These are the activations of a small neural network, seen along a few directions. Each row is one input.
In each table, some parts of the input vary, and every possible input appears once, in random order.
Descriptions start from the smaller parts, as in this example, which fits no table here: one of 3 separate values, together with either a single point or one of 9 places around a ring or (one of 6 places along a line, together with one of 8 places around a ring).
Shared parts are said once, and a part with two or three values counts as separate values.
In the rows, zero is written as 128.

Other details of the inputs shift rows strongly along three fixed directions, in all tables alike. That doesn't count.

Table:
r1: [145 122 134 113 128 140 118 119 104  98 123 124]
r2: [148 126 131 129 128 137 122 119 114  88 133 121]
r3: [131 110 103 128 110 119 128 108 138 136 149 124]
r4: [132 119 112 137 115 115 121 103 138 139 143 115]
r5: [ 96 154 136 119 138 124 143 147 136 125 103 130]
r6: [139 106 161 137 111 152 114 120 119  94 128 138]
r7: [101 149 129 139 139 113 147 145 146 129 117 128]
r8: [147 128 127 128 126 145 123 123 114  90 139 126]
r9: [ 99 140 129 140 141 110 151 145 143 130 117 131]
r10: [106  91 123 152  83 109 110  88 165 194 148 130]
r11: [110 144 131 132 144 122 153 160 139 121 122 138]
r12: [101 150 125 138 137 122 147 149 144 130 124 134]
r13: [100 150 141 119 145 124 148 152 128 120 101 135]
r14: [146 129 134 113 125 142 114 118 108  97 122 120]
r15: [104 136 124 138 142 120 157 148 144 128 114 133]
r16: [127 118 101 134 107 119 121 100 141 147 151 119]
r17: [ 61 125 144 152 110 107 146 137 178 183 115 147]
r18: [105 146 139 117 148 135 152 156 129 119  99 140]
r19: [127 108 106 137 113 109 125  98 138 144 143 117]
r20: [147 118 131 130 131 135 126 120 110  89 132 123]
r21: [148 118 130 111 129 149 122 121 107 101 121 129]
r22: [103 160 139 118 144 134 141 158 130 126 110 139]
r23: [131 116 115 120 116 118 116 104 125 151 132 119]
r24: [151 114 126 130 131 143 130 123 113  91 131 126]
r25: [134 107 105 137 117 119 130 106 138 145 141 120]
r26: [132 116 109 110 112 124 117 110 130 150 140 129]
r27: [131 123 116 120 113 120 112 102 130 150 132 114]
r28: [151 119 126 123 127 140 127 128 114  90 139 129]
r29: [145 131 130 110 124 150 114 122 108  99 130 129]
r30: [115 155 146 114 153 134 145 170 124 119 109 144]
r31: [148 122 129 104 125 146 118 127 108 100 130 133]
r32: [235 150 183 176 202 123  77 193  87 243 145 117]
r33: [128 124 109 118 111 126 111 106 132 158 141 123]
Description of these inputs: one of 3 separate values, together with either a single point or (one of 2 separate values, together with one of 5 places around a ring).
The inputs of r13 and r23 match in every part but the choice among 3 separate values. If r9 is changed in the same way as r13 into r23, which row does it become?
Answer: r19
Change only the choice among 2 separate values in r5. List by row number the other rows that result.
Answer: r7

Table:
r34: [157 116 116 142 110 117  64  77 107 181 140  99]
r35: [232 126  42  88 151 143  98  90  79 116 185  71]
r36: [198  91 137  85 124 145  85 100  74 132 132 132]
r37: [145 190 179 128 165 128  98 188 119 195 132 137]
r38: [ 59  82 112 121 110 117 186 114 165  75 117 149]
r39: [160 160 177 124 147 164 121 199 110  92 142 154]
r40: [133 141 190 104 181 165 168 225  99  65  98 169]
r41: [ 58 160 141 115 143 131 161 145 148 109  58 130]
r42: [ 58 131 130 166 142 119 193 165 191 143 109 152]
r43: [ 51 170 138  89 134 146 159 158 137 120  91 155]
r44: [ 52  91  78 125  48 118 147  29 161  67 130 111]
r45: [146  92 106 182  99  88 110  72 158 225 145  97]
r46: [ 98  98  86 137  97 115 138 128 182 225 140 147]
r47: [173 130 195 176 186 105 127 175  99 151 113 109]
r48: [145 104 141  83 118 144 118  90  82  40  92 114]
r49: [190  96 136 168 121 148 105 109 103 104 179 131]
r50: [110 183  49 142 185  33 161 169 155 238 132 112]
r51: [ 99 155 159 150 134 146 158 164 148  46 136 151]
r52: [128 156 150 190 131  79 108 129 160 215 156 105]
r53: [ 54 122  81  84  46 117 113  40 159  70 119 108]
r54: [201 104 126 102 118 170  83  97  85 135 129 131]
r55: [166 119 146 115 127 179 116 155  93  73 142 154]
What is each input in this table made of?
Answer: either one of 2 separate values or (one of 4 places along a line, together with one of 5 places around a ring)
Start at r40 and move only the place on the line of 4, one step at a time. The first step leads to r46. Which rows follow, in order?
Answer: r55, r39

Table:
r56: [146 140 172 155 153 132 119 161 121 123 127 127]
r57: [ 73 136 154 126 136 136 165 162 154  97  99 144]
r58: [ 80 155 101 124 150 101 166 157 155 158 121 125]
r59: [165 137 113 141 156 102 102 135 118 212 132 107]
r60: [149 131 171 152 153 146 129 160 111 130 121 144]
r61: [141 124 109 126 121 102  95 109 140 234 157 114]
r62: [152 112 102  94 102 138 106  89 107 119 137 108]
r63: [126 116  79 108 115 111 136  97 125 118 134 118]
r64: [180 126 124  98 124 154  93 119  80  89 138 134]
r65: [197 117 174 147 141 147 100 149  95 119 136 135]
r66: [108 130 109  79 116 145 141  98 116  56 101 129]
r67: [125  95 101 150  80 102 105  74 151 174 155 122]
r68: [ 73 141 147 143 132 116 161 160 162 153 107 150]
r69: [146 112 140 133 104 134 115 106 119  90 135 129]
r70: [157 124 106 111 132 128 128 118 113  93 147 119]
r71: [112 136 158 154 155 131 140 169 143 160 120 136]
r72: [ 69 128  61 102  85 126 156  85 171 113 124 126]
r73: [110 149 164 148 152 140 143 163 130 103 116 131]
r74: [123 125 146 141 124 141 134 123 121  93 124 135]
What is each input in this table made of?
Answer: either a single point or one of 8 places along a line or (one of 2 separate values, together with one of 5 places around a ring)
Start at r70 and move only the place on the line of 8, one step at a time. The first step leads to r58. Which rows follow, in order?
Answer: r63, r59, r66, r62, r61, r64
Change only the choice among 2 separate values in r68. List by row number the other rows that result.
Answer: r67

Table:
r75: [ 81 168 148 147 150 127 146 188 152 171 120 152]
r76: [108 117 108 145  91 108 128  99 135 141 123 126]
r77: [ 70 111  45  50  86  90 128  67 128 106 145 114]
r78: [179 124 126 162 149 123 108 138 123 141 158 103]
r79: [ 98 113 152 111 131 153 140 120 119  92  96 139]
r80: [198 107 119 153 115 103  87 101 127 183 174 105]
r81: [ 44 154 122 127 114 109 162 150 177 156 109 160]
r82: [104 179  59  96 156 110 160 136 148 178  93 105]
r83: [137  96 105 148 101 108 100  57 138 159 152  94]
r84: [172 129 156 133 132 143 124 130  91  51 120 103]
r85: [ 64 154 147 145 136  94 135 159 171 213 112 116]
r86: [ 75 102  97 101  50 127 127  64 144 107 123 134]
r87: [152 108 151 112 125 155 136 131  86  42 101 131]
r88: [120 115 125 131 141 137 139 149 137 133 126 137]
r89: [155 152 168 151 175 145 110 186 119 144 138 121]
r90: [181 116 167 111 141 161 107 148  91  77 113 143]
r91: [167 124 128 145 114 125 104 116 120 147 148 142]
r92: [ 63 159 144 129 129  97 140 157 183 183 116 130]
r93: [123 106 129 102 113 142 133 117 125  64 106 144]
r94: [130 172 180 146 179 140 138 201 134 170 140 127]
r95: [109 104 101 132  83 102 118  80 147 141 137  99]
r96: [ 75  97 105 118 105 118 168  80 150 104 105 124]
r97: [198 114 147 158 126 119  71 114 103 177 152  97]
r98: [128  89  90 128 112 125 138 106 137 113 140 124]
r99: [122 131 154 110 128 129 141 154 139 150 124 149]
r100: [105 136 135 139 149 101 168 162 157 157 115 143]
r101: [139 119 123 120 109 128 120 102 138 100 142 125]
r102: [ 74 161 140 144 127  97 134 161 172 207 116 150]
r103: [169 117 142 159 131 135  89  96 100 148 137 126]
r104: [107 124 120 117 110 139 122 119 148 124 145 121]
r105: [116 102 131 136 129 121 123 100 134 160 118 126]
r106: [130 122 102 155 122 119 141 117 139 146 153 130]
r107: [108 116 107 105  73 129 127  87 145 116 140 152]
r108: [108 149 132 151 156 119 165 162 152 136 136 116]
r109: [182  82 119 117  93 122  77  88 123 177 154 127]
r110: [ 80  72  63 100  71 129 164  66 159  98 143 134]
r111: [208 114 131 164 142 129  93 123 110 169 179 101]
r112: [101 125 111 126 112 150 151 118 133  86 131 148]
r113: [ 73 149 124 150 139 122 137 163 160 169 124 147]
r114: [140 169 173 158 177 114 129 192 135 142 113 124]
r115: [201 137  60  95 135 138  78  90  96 200 140  95]
r116: [ 80 146 127 153 123  98 157 141 151 152 105 133]
r117: [111 138 138 104 112 177 154 135 112  49 128 154]
r118: [ 42 124 118 109 127 135 180 152 169 133 112 149]
r119: [223 118 155 156 135 121  52 125 108 191 163 107]
r120: [ 98 134 147 141 149 105 164 166 139 147  94 129]
r121: [103 139  80  67 135  96 134 111 108  96 135 120]
r122: [139 132 162 129 134 167 111 118  90  68 111 140]
r123: [168 136 159 166 152 136 107 130  96 128 126 128]
r124: [151 180 187 176 195  99 113 212 144 212 121 124]
r125: [171 139 156 134 136 154 107 143  94  63 115 147]
r126: [103 112  99 127 107 129 138 100 154 128 152 115]
r127: [129 128 162  99 114 175 123  96  99  25 116 120]
r128: [ 90 132 142 118 106 150 132  98 124  91 110 143]
r129: [117 108 126 111 115 126 133 126 142 143 126 147]
r130: [ 65 154 141 113 127 122 158 151 166 115 112 141]
r131: [ 66 131 129 121 132 124 169 163 166 180 125 145]
r132: [109 104 112  98 117 163 183 116 118  12 119 140]
r133: [144  81 109 147 108 111 105  71 129 181 142 111]
r134: [153 132 129 139 138 156 136 138 101  43 129 136]
r135: [119 102 104 130  78 124 111  76 127 121 129 127]
r136: [ 69 154 139 131 145 131 159 164 163 147 127 128]
r137: [128 143 134 153 147 138 127 160 129 130 128 144]
r138: [ 58  95 110  96  81 124 148 100 151 121 101 134]
r139: [199 146 201 120 146 172  96 159  66  61 124 116]
r140: [131 142 167 116 123 172 126 144  82  31  98 145]
r141: [175  80 132 127 104 131  83  71 110 181 151 117]
r142: [116 161 165 129 139 119 135 167 152 166 132 131]
r143: [141 149 142 159 157 140 135 169 116 108 128 142]
r144: [121 156  97  87 163  90 144 139  99  96 132 115]
r145: [194 122 174 131 175 175 105 180  76  88 129 139]
r146: [158 114 105 150 103 105 120  98 132 149 151 131]
r147: [127 145  36  68 117 137 135  79 124 121 109 106]
r148: [174  99 129 133 129 138  97 131 116 179 157 128]
r149: [167 105  98 161 101  94  93  87 137 181 155 122]
r150: [172 103 133 133 130 120 111 127 123 165 143 137]
r151: [ 74 143 151 129 133 132 136 119 148 121 107 116]
r152: [112 125 117 122 120 145 133 122 138  74 132 119]
r153: [ 95  78  97  99  72 125 131  70 139 104 116 128]
r154: [ 86 139 115 144 137 116 148 146 163 130 132 118]
r155: [198 182 110  88 185 166 116 157  71 108  99 112]
r156: [118 160 144 162 151 105 143 169 146 173 125 148]
r157: [153  78  91 131 107 128 112  96 130 136 153 122]
r158: [186  85 111 137 110 111 103  98 121 175 159 126]
r159: [153 128 136 110 120 148 144 114 112  15 129 125]
r160: [ 72 145  82  50 114  98 146 116 119 103 132 123]
r161: [ 73 124 117 132 140 118 170 156 168 177 124 142]
r162: [155 115 132 152 128 123 112  88 119 122 139  95]
r163: [132 147 144 139 143 116 142 148 140  97 116 118]
r164: [ 94 135 140 124 143 114 161 165 151 118  94 145]
r165: [183 123 140 149 120 129  75 123 109 163 143 137]
r166: [173  79 101 137 104 103 103  85 133 159 147 120]
r167: [121 131 156 114 133 169 136 106 102  15 105 119]
r168: [153 137 137 146 142 151 139 149 106  92 138 141]
r169: [110 166 166 170 172 124 156 161 121 125  99 134]
r170: [135 157 156 143 146 134 138 165 116  83 104 149]
r171: [156  82 121 125  86 113  91  89 123 206 147 117]
r172: [156 175 131 103 198  93 128 181  78 126 135 117]
r173: [143 196 106  95 179 131 124 169 123 213 104 112]
r174: [160 151 167 139 158 175 127 175  90  83 132 150]
What is each input in this table made of?
Answer: one of 5 places along a line, together with either one of 2 separate values or (one of 3 separate values, together with one of 6 places along a line)
The inputs of r144 and r172 match in every part but the place on the line of 5. If r106 is changed in the same way as r144 into r172, which row does it become?
Answer: r168
The inputs of r98 and r145 match in every part but the place on the line of 5. If r146 is changed in the same way as r98 into r145, which row does it become?
Answer: r81
The inputs of r126 and r108 match in every part but the place on the line of 5. If r155 is changed in the same way as r126 into r108, which row does it become?
Answer: r82
Change only the choice among 3 separate values in r97. List by row number the other rows that result.
Answer: r135, r153
Start at r159 and move only the place on the line of 5, one step at a time. The first step leads to r80. Which rows follow, in order?
Answer: r101, r130, r142
Change only the place on the line of 6 in r109. List by row number the other rows that result.
Answer: r99, r131, r141, r148, r171
Change only the choice among 2 separate values in r173. List by row number the other rows that result.
Answer: r160

Table:
r175: [ 83 132 121 113 102 142 157 111 148  46 115 120]
r176: [161 103 122 128 127 167 139 120  99  45 132 138]
r177: [199  87 125 139 110 113  56  81  97 196 177 107]
r178: [128 128 138  96 110 180 119  94  98  22 117 130]
r179: [155  93  94 125  78 129 105  82 128 132 160 139]
r180: [201 164 193 154 191 150  90 186  89 172 108 123]
r181: [ 51 135  90 133  82  92 144  94 183 166 121 132]
r182: [115 171 178 143 181 138 141 207 131 178 121 147]
r183: [ 47 114  92  93  92 126 163 108 180 150 104 147]
r184: [ 73 205 101  82 187 114 185 193 131 103  90 125]
r185: [129 143 162 142 163 100 120 174 134 226 109 127]
r186: [118 155 163 138 164 141 159 194 138  96 123 143]
r187: [114 103 109 137 120 110 145 102 135 118 128 122]
r188: [223  98 153 132 129 144  89 114  75  68 160 110]
r189: [126 116 124 119 105 116 123 108 122  98 130 138]
r190: [126 102  83 175 106  87 113  81 161 233 153 100]
What is each input in this table made of?
Answer: either a single point or (one of 3 separate values, together with one of 5 places along a line)
Change only the place on the line of 5 in r177. List by row number the other rows that result.
Answer: r185, r187, r188, r189
